[114 181 111 124 134 119 140 140 133 164 118 121 122 122 119 129 129 164
 119 107 128 141 150 136  56  84 127 114 103 121 127 132 159 125 120 135
 103 116 123 101 137 115 125 130 141 129 166  97 127 137 145 162 144 167
 137 129 101 164 101  87 166 144 126 120] -> Bup
[130 129  77 132 152 119 126 105 139 113 115 122 108 110 148 124 130 136
 142 120 112 126 124 127 148   4 136 130  92 127 105 134 126 178  87 118
 119 149 167 144 130 127 152 129 138 138 142 127 124 150 134 114 145 101
 119 117 138 137 142 116 162  97 145 108] -> Lomed
[130 129  77 132 152 119 126 105 139 113 115 122 108 110 148 124 130 136
 142 120 112 126 124 127 148   4 136 130  92 127 105 134 126 178  87 118
 119 149 116 144 130 127 152 129 138 138 142 127 124 150 134 114 145 101
 119 117 135 137 142 116 127  97 145 108] -> Likar
[129 187 129 131 131 138 134 139 132 147 127 131 140 134 142 149 124 131
 130 133 135 114 107 115 147  70 124 136 101 115 128 140  99 159 109 144
 137 119 124 145 107 118 101 128 149 122 132 114 124 128 113 104 127 131
 165 140 125  79  99 115  95 136 105 141] -> vek
[118 107  98 135 116 126 134 143 123 110 140 130 100 133 117 138 125 101
 122 120 111  90 107 120  90 194 131 124 122 131 130 118 120 135 107 121
 121 143 126 129 114 120 158 110 135 138 123 152 109 120 122 125 127 157
 100 124 109 207 183 142 119 148 125 147] -> supip
[150 150 170 124 122 138  92 148 129 100 120 127 153 138 118 143 131  33
 140  98 133 161 110 133 106 106 128 141 168 107 128 131 136 163 114 146
 151 125 134 145 149 117 119 139 137 114 154  82 120 133 117  86 115 184
 108 129 115 122 128 114 123 149 127 132] -> faled
[114 142 142 110 115 131 126 145 131 152 146 130 127 127 143 122 129 106
 126 125 130 116 141 157 123 141 137 140  83 117 145 114 109 139 124 120
  98 114 134 132 102 146 106 122 121 121 111 135 129 145 134  90 131 129
  71 132 138  54 117 129 101 121 100 128] -> Mugas
[156  87 187 127 137 123 132 121 131 131 102 143 118 143 120 124 144 120
 126 107 160  87 148 124 100 167 127 138 145 154 139 121  93  95 118 110
 129 107 108 118 128 109 163 121 134 116 133 104 139 129 131 140 140 138
  87 120  82 160  77 119 150 130 138 160] -> Gizen
q: [150 150 170 124 122 138  92 148 129 100 120 127 153 138 118 143 131  33
 140  98 133 161 110 133 106 106 128 141 168 107 128 131 136 163 114 146
 151 125 134 145 149 117 119 139 137 114 154  82 120 133 117  86 115 184
 108 129 115 122 128 114 123 149 127 132] => faled
q: [130 129  77 132 152 119 126 105 139 113 115 122 108 110 148 124 130 136
 142 120 112 126 124 127 148   4 136 130  92 127 105 134 126 178  87 118
 119 149 167 144 130 127 152 129 138 138 142 127 124 150 134 114 145 101
 119 117 138 137 142 116 162  97 145 108] => Lomed
q: [156  87 187 127 137 123 132 121 131 131 102 143 118 143 120 124 144 120
 126 107 160  87 148 124 100 167 127 138 145 154 139 121  93  95 118 110
 129 107 108 118 128 109 163 121 134 116 133 104 139 129 131 140 140 138
  87 120  82 160  77 119 150 130 138 160] => Gizen
after: [207] => [183]
q: [130 129  77 132 152 119 126 105 139 113 115 122 108 110 148 124 130 136
 142 120 112 126 124 127 148   4 136 130  92 127 105 134 126 178  87 118
 119 149 116 144 130 127 152 129 138 138 142 127 124 150 134 114 145 101
 119 117 135 137 142 116 127  97 145 108] => Likar

[124 103 170 176 154 121 100 138 134 137  60 118 127 195 126 180 155 114
 113  81 121 124 136  78  76 122  99 136  78 171 115  91  76 158 122 129] : vamo
[156 163 134 146  93 167 120  90 136 141 168 138 114 125  97 148 142 176
  99 175 173 127 159 157 163 104 143 109 151 127 111 172 125 114  99  83] : lup
[106 101 126 112 174  94 150 178 128 122 101 127 153 132 172 109 119  85
 172  90  89 138 101 110 104 164 124 158 117 187 157  92 147 150 171 188] : gumel
[167 189 111 124  72 184 135  77 137 141 219 149 114  86  90 126 130 198
 103 217 189 131  88 197 205 104 167 100 188 104 117 207 158  94  96  71] : gur
[129 110 173 181 146 128  97 128 135 140  65 120 123 197 118 187 159 124
 104  89 129 124 143  82  82 116  99 131  82 172 109  99  72 155 114 117] : pelov
[123  99 174 177 160 116 102 144 133 137  54 119 129 200 133 181 157 109
 117  74 116 126 133  73  70 126  96 142  75 174 117  86  74 163 127 137] : gudaz
[163 186 102 111  74 176 143  85 132 136 225 150 116  74  99 109 122 190
 113 217 182 132 157 199 206 111 170 105 193  96 125 205 169  92 105  83] : lurig
[127 108 168 179 149 127  98 131 135 140  63 119 125 194 118 181 155 120
 107  87 127 122 141  83  81 127 102 131  93 170 114  98  75 155 116 121] : Nim
[116 105 138 128 159 105 137 161 127 125 101 125 141 144 159 127 128 101
 152  96 104 134 111 106 102 149 119 151 113 139 143  99 127 148 155 166] : Los
q: [124 103 170 176 154 121 100 138 134 137  60 118 127 195 126 180 155 114
 113  81 121 124 136  78  76 122  99 136  78 171 115  91  76 158 122 129] => vamo
q: [167 189 111 124  72 184 135  77 137 141 219 149 114  86  90 126 130 198
 103 217 189 131  88 197 205 104 167 100 188 104 117 207 158  94  96  71] => gur
after: [160] => [116]
q: [163 186 102 111  74 176 143  85 132 136 225 150 116  74  99 109 122 190
 113 217 182 132 157 199 206 111 170 105 193  96 125 205 169  92 105  83] => lurig
after: [87] => [127]
after: [115] => [91]

[196  93  92 187 181  53 108 168 131  49  53 150  48 152]  muvas
[ 99 208 216  77  56 104 199  55 234 114  90 199 110  73]  zopo
[ 88 183 167  89  74 129 181  72 174 131 132 180 128 122]  turet
[188  68  59 129 195 127  65 192 173 113 153  61 100 171]  Dosen
after: [128] => [122]
after: [174] => [131]

[109  93  56 176 166  51 168] -> girok
[220  46 168  50  46  83  30] -> Luseg
[149 129  84  81  83 187  90] -> Zup
[133  81 199 175 164  55 156] -> naf
[ 94 191  38  88 111 223 114] -> vuz
[203  69 122  45  60 149 108] -> faz
[213  50 194 148  58  59  55] -> Fakag
[ 65 196  38 130 164 216 185] -> zin
[ 84  74 119  55  50  80  51] -> zufi
[145  90 185 146 127  66 115] -> pida
[210  41 177  57  43  86  48] -> tifad
after: [213] => [50]
after: [127] => [66]
after: [109] => [93]
after: [199] => [175]
after: [146] => [127]
after: [86] => [48]

[117 148  62  74  88  73 156 177 117  64  57 118 130 149] -> kuzeg
[135 178 117 103  88 221 138 188  38 188 100 210 198 188] -> zug
[164 163 179 113  59 142 149  97 116 107 119 162 185  57] -> vero
[ 45 207 223 173 133 187 202  76 160 112 141  60 118  99] -> Vani
[120  63  72 185 163  77  83 108  96 135 200 103  88  77] -> sume
[106 120 184 134  99 172 183  98 162 153 182  93 138 115] -> lum
[204 124 214  66 137 185 129  44  46 162  76  62  83 103] -> litiz
[143 166 147 170  74 236 187 162  74 209 173 168 166 128] -> Mim
[163 110  85  43 144 145 209 152  76 191  92 117  78 150] -> Vifon
[ 98 149 110 157  18 174 166 160 187  86 165 199 172  98] -> kera
after: [210] => [198]
after: [184] => [134]
after: [204] => [124]
after: [183] => [98]
after: [46] => [162]
after: [73] => [156]
after: [45] => [207]

